These are the activations of a small neural network, seen along a few directions. Each row is one input.
Each table varies a few parts of the input and shows all the possible inputs, shuffled.
Descriptions start from the smaller parts, as in this example, which fits no table here: one of 4 places along a line, together with either a single point or (one of 2 separate values, together with one of 5 places around a ring) or one of 11 places along a line.
Shared parts are said once, and a part with two or three values counts as separate values.
(in the rows, 128 means zero)

Other details of the inputs vary at random and push rows far along two fixed directions, the same in every table; ignore that.

A family of inputs:
x1: [103 130  70 134 119 139 156  63 112 181 109]
x2: [117 104  55 186 127 110 161  88 111 228  39]
x3: [ 73 147  95  94 101 152 157  59 107 113 176]
x4: [129 136 183 130 153 154  84 199 155   7 201]
x5: [ 76 150  96  85  94 162 155  58  97  97 179]
x6: [157 154 202  70 130 129 117 164 146  67 184]
x7: [149 146 198  76 137 108 122 175 153  45 173]
x8: [183  92 154 219 193 116  75 208 160 162  73]
x9: [141 129 170 138 146 150  77 191 155  19 207]
x10: [126 114  59 169 145 109 144  81 117 241  56]
x11: [ 79 147  99  95  82 164 150  68  97 107 169]
x12: [185 120 189 128 136 111 102 185 147 154  98]
x13: [208 110 174 157 151  96 102 197 151 203  52]
x14: [153 152 206  68 144 113 108 168 154  63 187]
x15: [ 99 112  71 147 110 132 158  87 102 175  83]
x16: [ 93 120  66 154 112 121 166  83 106 177  90]
x17: [150 151 204  71 142 113 111 167 155  66 188]
x18: [134 107  64 177 113 130 143  92 107 240  37]
x19: [ 72 138  97  96  79 157 154  82  98  94 162]
x20: [194 110 169 155 173  73 114 187 158 179  64]
x21: [ 67 124  70 158 112 178 113  90 110  58 198]
x22: [198 102 177 152 152  95 105 194 149 191  57]
x23: [124 100  62 172 117 125 148  93 104 228  42]
x24: [196 114 169 160 176  68 106 185 162 200  64]
x25: [173 105 148 190 167 132  73 193 160 103 132]
x26: [154 154 194  69 143 116 113 164 155  63 180]
x27: [ 50 131  77 157 116 183 124  95 108  53 189]
x28: [147 148 196  79 137 103 124 177 152  51 175]
x29: [ 63 143  87 100  98 136 162  67 102  92 165]
x30: [ 81 151  90  95  83 164 153  71  97 109 164]
x31: [160 146 206  68 145 124 111 165 152  69 182]
x32: [144 135 204  83 123 120 120 181 144  58 166]
x33: [113  90  33 252 157 145 120 112 121 213  44]
x34: [ 73 150  95  94  90 159 157  56 100 108 176]
x35: [ 75 154  87  90 106 142 155  69 111 106 173]
x36: [124 104  58 180 115 122 152  98 107 238  39]
x37: [ 60 137  92  93  82 156 163  74  95  84 166]
x38: [177 132 171 121 159  89 111 175 157 134 109]
x39: [ 60 151  85  88  98 141 155  62 102  85 181]
x40: [127 131 178 129 155 158  84 191 149   7 198]
x41: [196 120 164 151 174  70 110 186 162 189  69]
x42: [162 146 210  72 123 133 103 172 141  71 174]
x43: [104 129  78 138 112 139 151  63 103 188 107]
x44: [151 139 205  74 123 123 119 186 148  43 167]
x45: [110 107  59 173 115 121 160  92 107 217  53]
x46: [166 150 205  71 122 137 108 172 144  66 170]
x47: [133 104  66 176 118 128 141  92 104 240  39]
x48: [169 116 182 137 151  88 121 182 151 140 100]
x49: [186 118 189 126 138 112 101 184 145 153  96]
x50: [199  85 145 232 187 109  65 206 167 177  77]
x51: [207 103 170 158 154  95 106 199 154 197  44]
x52: [204 115 176 143 155 105 102 180 147 189  71]
x53: [ 59 138  89 101  90 145 166  68  97  88 165]
x54: [ 68 147  80  94 105 138 154  64 102  94 168]
x55: [173 102 150 188 172 130  71 193 157 104 132]
x56: [ 55 147  86  96  93 139 166  66 102  82 178]
x57: [ 73 147  96  90 102 155 155  57 105 109 177]
x58: [113 129  74 142 114 140 153  68 108 192  96]
x59: [100 132  70 135 119 135 157  67 112 184 113]
x60: [ 64 136  85 102  95 144 167  70  97  90 158]
Description of these inputs: one of 5 places around a ring, together with either one of 2 separate values or one of 10 places around a ring.
Changing only the place on the ring of 5 turns x46 into x42. The same change can be made to x51. Which row results? -> x22
List by row number the other rows that have the place on the ring of 5 in common with x5. -> x10, x15, x20, x23, x31, x40, x47, x52, x54, x55, x60
Start at x12 and move only the place on the ring of 10, one step at a time. The first step leads to x11. Which rows follow, in order? -> x34, x3, x17, x24, x56, x48, x32, x19
List by row number the other rows that have the place on the ring of 5 in common with x28. -> x4, x6, x9, x13, x16, x30, x35, x36, x41, x45, x59

A family of inputs:
x61: [107 148 138  94 120 127 124 142 133  31 197]
x62: [138 137 187  86 116 157 112 162 134  57 185]
x63: [112 162 165  74 133 150 123 120 136  58 203]
x64: [122 153 156  77 109 163 111 130 126  48 195]
x65: [137 122 137 154 168 106 128 151 143 142 104]
x66: [ 70 120  46 164 129 133 164  61 109 172 101]
x67: [140 116 125 154 139 121 118 153 130 128  99]
x68: [143 109 139 155 133 127 122 164 137 141  95]
x69: [141 113 138 160 138 127 122 167 132 138  94]
x70: [175 117 159 151 151  90 102 170 152 153 112]
x71: [ 44 166  85  40  52 148 206  25  80  88 175]
x72: [174 109 167 153 145 109 100 173 142 151  97]
x73: [133 123 146 144 153 111 126 130 137 152 121]
x74: [159 124 145 142 130 142 110 151 134 160 103]
x75: [159 111 147 149 144 115 110 171 144 128  98]
x76: [166 133 129 140 144 115 105 141 145 159 117]
x77: [ 93 115  46 158 105 157 146  59  94 180 102]
x78: [ 80 125  53 153 128 146 159  47 103 188 114]
x79: [113 164 178   7  87 116 156 117 117  70 180]
x80: [143 119 117 148 140 103 120 147 143 134 114]
x81: [185 119 154 143 156 102 101 167 153 156 113]
x82: [ 79 111  59 169  95 153 151  70  92 184  97]
Describe the family of inputs behind these rows. -> either one of 2 separate values or (one of 4 places along a line, together with one of 5 places along a line)
Which of the alternatives is x68? -> one of 4 places along a line, together with one of 5 places along a line
Which other rows does x80 become when the place on the line of 5 takes its other values? List them by row number. -> x61, x70, x76, x81

A family of inputs:
x83: [127 132 114 138 147 128 119 133 145  95 155]
x84: [116 164 161  47 113 123 138 117 132  40 208]
x85: [186 116 153 153 139  93 131 174 136 202  35]
x86: [190 133 150 140 167  84 111 158 157 218  66]
x87: [155 123 123 157 165 120  98 150 149 147 123]
x88: [162 136 196  76 115 132 116 159 139 102 145]
x89: [176 105 146 179 151 120 105 197 146 159  70]
x90: [107 134 155  85 106 174 111 143 117  14 203]
x91: [145 122 146 119 127  87 136 147 133 149 105]
x92: [ 91 113  22 200 123 154 141  52 102 209 102]
x93: [133 157 176  54 113 137 130 123 137  68 208]
x94: [140 112 119 156 152 107 109 151 142 114 120]
x95: [ 22 143  55 120 105 160 204  13  83 161 127]
x96: [157 125 151 107 119 128 132 145 124 149  98]
x97: [ 31 117  11 162  87 151 161  41  81 122 143]
x98: [ 81 114  39 151  86 121 179  57  93 206  73]
x99: [108 133 132 119 106 172 111 123 120  69 173]
x100: [159 129 159 111 128 120 118 130 129 166 118]
x101: [107 137 129 123 116 168 106 117 120  81 183]
x102: [129 152 165  66 121 104 133 133 134  59 170]
x103: [140 111 139 165 134 117 111 174 142 122 112]
x104: [154 108 174 189 196 117 116 180 155 164  79]
Changing only one part turns x85 into x89. The same change can be made to x86. Which row results? -> x87
Describe the family of inputs behind these rows. -> one of 2 separate values, together with either a single point or one of 10 places around a ring

A family of inputs:
x105: [ 85 140  97 108  96 169 139  71  98 114 161]
x106: [ 79 124  77 156 127 150 140  84 115 122 140]
x107: [153 139 140 116 136 124 105 142 142 126 139]
x108: [145 127 136 125 122 123 120 161 136 106 123]
x109: [140 132 142 107 112 137 117 150 132  78 152]
x110: [101 136  70 124 118 125 155  75 117 141 130]
x111: [130 136 150  95 129 105 129 136 134  88 156]
x112: [135 132 144 118 114 126 123 156 132  90 142]
x113: [140 130 157 119 141 107 133 139 143 127 142]
x114: [123 104  73 185 132 120 151 109 114 235  27]
x115: [ 93 143  88 123 115 146 153  69 110 150 136]
x116: [130 105  55 219 167 117 130 106 119 250  47]
x117: [ 81 144  95 105 109 143 165  67 107 117 153]
x118: [152 142 144 118 140 113 118 140 144 127 143]
x119: [134 124 145 144 150 127 115 144 144 101 141]
x120: [ 85 129  91 113 116 135 164  75 105 144 120]
x121: [136 128 156 123 121 134 129 157 129 110 123]
x122: [140 130 137 121 128 112 121 159 138 107 120]
x123: [169  98 140 180 159  76 123 166 144 215  46]
x124: [141 130 139 114 135 101 125 152 138 110 122]
x125: [ 81 130  89 125 108 132 160  82 101 137 117]
x126: [ 99 136  75 128 116 122 156  74 114 144 133]
x127: [145 123 156 127 128 131 107 142 134 130 143]
x128: [142 145 150 106 127 128 108 137 137 105 162]
x129: [127 124 153 128 124 114 127 157 135 113 128]
x130: [137 128 161 108 138 109 134 138 131 121 126]
x131: [ 97 125  91 125 101 166 143  82 100 142 125]
x132: [133 130 160 107 135 117 134 150 132 117 117]
x133: [ 99 125  74 139  92 147 143  89 103 128 129]
x134: [144 128 142 107 139 100 126 142 140 113 130]
x135: [147 124 159 119 123 142 115 143 126 119 132]
x136: [ 76 137  78 115  99 127 155  80 103 108 144]
x137: [135 121 158 116 138 100 130 142 137 124 134]
x138: [155 123 144 125 122 128 107 147 130 117 135]
x139: [116 132 147 120 144 140 115 145 139  63 174]
x140: [136 125 146 145 150 128 111 145 145 104 137]
x141: [154 141 139 114 143 115 116 141 147 125 139]
x142: [ 95 140  91 126 111 153 139  74 106 153 134]
x143: [ 89 137  85 130 114 138 150  72 115 151 146]
x144: [ 86 128  87 129  98 159 157  95 104 133 116]
x145: [146 139 159 110 137 139 114 139 137 135 133]
x146: [124 132 151 133 146 136 115 145 142  81 160]
x147: [154 130 139 117 129 131 102 143 137 119 140]
x148: [145 142 157 107 143 131 128 136 141 132 135]
x149: [133 121 153 131 119 125 125 159 134 112 131]
x150: [149 130 159 112 132 145 113 141 132 131 131]
x151: [ 81 130  88 131 102 142 156  91 102 133 116]
x152: [132 144 165  86 136 129 140 134 138  95 156]
x153: [154 130 144 123 127 127 104 142 134 124 140]
x154: [126 138 145 110 117 117 125 152 132  82 147]
x155: [146 117 155 129 121 132 111 146 131 123 139]
x156: [157 122 138 122 125 131 106 149 133 116 131]
x157: [143 116 154 134 118 130 120 154 132 118 131]
x158: [181  89 121 219 189  95 105 172 153 227  36]
x159: [ 93 125  88 133  94 160 150  86  98 132 123]
x160: [144 124 156 119 122 145 126 152 130 117 121]
x161: [186  89 120 221 191  94 102 177 151 233  27]
x162: [130 124 140 145 155 131 112 154 139 101 141]
x163: [141 134 157 121 133 126 110 140 139 130 149]
Describe the family of inputs behind these rows. -> either a single point or one of 8 places along a line or (one of 5 places along a line, together with one of 10 places around a ring)
Which of the alternatives is x116? -> a single point
Start at x140 and move only the place on the line of 8, one step at a time. The first step leads to x119. Which rows follow, in order? -> x146, x106, x139, x158, x162, x161
